These are the activations of a small neural network, seen along a few directions. Each row is one input.
Each table varies a few parts of the input and shows all the possible inputs, shuffled.
A made-up example of a description, with smaller parts first: one of 8 places around a ring, together with either a single point or one of 11 places along a line or (one of 2 separate values, together with one of 6 places along a line).
Shared parts are said once, and a part with two or three values counts as separate values.

Other details of the inputs vary at random and push rows far along two fixed directions, the same in every table; ignore that.

A family of inputs:
x1: [-14   6  17  -1  -5   5  44 -16  13  13   0   3 -15 -11 -34]
x2: [  2  -6  -3   4  -7  27  37   1   8  26 -14 -19   0  11 -32]
x3: [  6 -33   8  30  -6 -33 -18  12  21  31  10  41  28 -42  34]
x4: [ -9 -11  -5   9 -32  19  45  -3  -3  14  -6 -18  -4  -8 -19]
x5: [  4   3  10   4  10 -32 -21  10   8  21  10  47  53 -22  21]
x6: [-12   5  -2  -5 -19   7  46 -10  -8  22 -18  -3   5   0 -35]
x7: [  1   3  -3 -16  18 -35 -40  -7   0  12 -19  29  26 -18  44]
x8: [ -43  -28  -60   39   50  -45 -108   10  -84  -29   55   27  -79   55
   37]
x9: [ -8   4   5 -12  13 -12 -34  22  14  14  12  36  45 -37   0]
x10: [ 18 -25   9  25  18 -24 -27  14  34  42   2  39  32 -24  21]
x11: [  8   4  11 -13  -7  38  13  -5  -5  -3 -26 -33   2  26 -19]
x12: [-42 -28 -48  61  42 -42 -91  27 -81 -19  85  45 -56  52  14]
x13: [ 12  17 -31 -34   2  10  17 -16 -15 -21 -25 -46 -10  10 -10]
x14: [  2  13  21  -3   9  32  30   2  20   2  15 -18  -4  10 -26]
x15: [ -4 -10  -7 -22   6  -4 -51  13  15  -3  -6   5  14 -43  40]
x16: [ -4  -5  29  -7 -19  27  20 -14   7 -23  -2 -21 -20  -6  -5]
x17: [  5   1  30  -9   5  35  12 -10  15 -12  -7 -23 -21  15 -19]
x18: [ -57   -6  -56   42   17    9  -27   13 -108  -35   70  -16  -92   88
  -39]
x19: [  4  13   2  -6  -4  35  31   7   0  10  -3 -27  15  23 -27]
x20: [  6  17 -10 -28   2  32  13  -8  -7   1 -34 -47  -6  23  -3]
x21: [ 10  -3 -20  -3 -10   2  43  -7   3   6  -6 -20  -2  -3 -38]
x22: [ 13  11  25  15   7  11  40 -10  13   8  13  -7   1  26  -5]
x23: [ -8  11  30 -19  -7  17  20 -21   2 -15 -12  -8 -13   2 -22]
x24: [ 11  15 -11 -33  14   5  17 -22  15 -28  -8 -37 -25  -4  -8]
x25: [ 14   3  11 -17   3  12  16 -18  14 -32   0 -24 -20   0 -24]
x26: [ -4  -6  -7 -20  -3  -5 -52  16 -18   9 -26  22  43 -17   6]
x27: [ 23 -20  22   6  18 -13 -50   9  21  12 -10  28  32  -7  34]
x28: [  8  -9  20  -3   7 -29 -40  -2   5   8 -15  41  38 -18  30]
x29: [  1   5  13  -4  -9  -1  33 -30  -3 -14 -11 -24 -23   8  32]
x30: [  5 -15  11  18  -3 -24 -22  18  12  13  20  35  43 -30  39]
x31: [ 31 -18   2  -1  16 -35 -45   1  18  -8  -3  27  34 -22  28]
x32: [ 13  11  14  -9  13   6  23 -27   9  -1 -17 -25 -20  28  19]
x33: [ -7   7  -1  -1 -29  27  39   3 -10  -1   3 -24  12   3 -14]
x34: [  7  23   8  20 -46  -2  45   9  12 -15  -5  -2 -15  10  11]
x35: [  8  14   1  -8   8   9  35  -6  16 -19  23 -19  -7  -2 -32]
x36: [  1  -5  18   8   6  24  36  -5  30  18   4 -12 -19  -1 -31]
x37: [ -42   11  -49   65   -2  -20  -22   17  -83  -47   61    8 -118   94
  -15]
x38: [ -4  -8 -30 -21  -6   0 -53  19 -16   3 -22  -4  27 -27  40]
x39: [  5 -13   9  15   6 -42 -16   2  19  39  -2  52  38 -34  17]
x40: [ -9   5  -7 -33  19 -14 -51   6   8   5 -16  18  21 -34  23]
x41: [-10  26 -12 -35  -8  16  23 -20 -26  -3 -37 -31  -5  14  -8]
x42: [  4  42   9   7 -33 -11  45   1   8  -6 -17  11  -5  18  -7]
x43: [ 13 -21 -16   1  19 -25 -30  18  35  14  13  27  22 -50  -7]
x44: [-11 -11  15  13 -18  17  45  -8  19   6  11 -10 -23 -20 -19]
x45: [-10  24   1 -14 -16  16  40  -4 -16   6  -7 -11  20  12 -31]
x46: [ 20  -4   4  19   1 -22  50 -25  20   5  10  -2 -13   0 -15]
x47: [  7  -8  35  11 -21   5  32 -25  -1 -17  -4 -11 -14   9  17]
x48: [ 18   5  -8 -21  -9  16  18 -12  -9 -23 -19 -33   2   9 -25]
x49: [ -5 -12   4   1  -1  -2 -34  29  19   7  23  24  36 -45  16]
x50: [  6  -5  -5 -25  30   3 -60  17  25   9 -12   4  14 -23  26]
x51: [ -1  -2   8 -10 -31  31  22  -9 -16 -14 -20 -31   0   5  -5]
x52: [ 20  10  -7  17  -6 -19 -38  44  31  14 -10  36  29  -4  26]
Description of these inputs: one of 4 separate values, together with either a single point or (one of 3 separate values, together with one of 4 places along a line).
Question: Changing only the choice among 4 separate values turns x29 into x7. The same change can be made to x33. Which row results?
Answer: x45
Question: Changing only the choice among 4 separate values turns x23 into x17. The same change can be made to x40. Which row results?
Answer: x50
Question: Which other rows does x4 become when the choice among 3 separate values takes its other values? List them by row number.
Answer: x3, x44
Question: Which other rows does x28 become when the choice among 4 separate values takes its other values? List them by row number.
Answer: x27, x31, x47
Question: Which other rows does x14 become when the choice among 4 separate values takes its other values? List them by row number.
Answer: x9, x35, x49
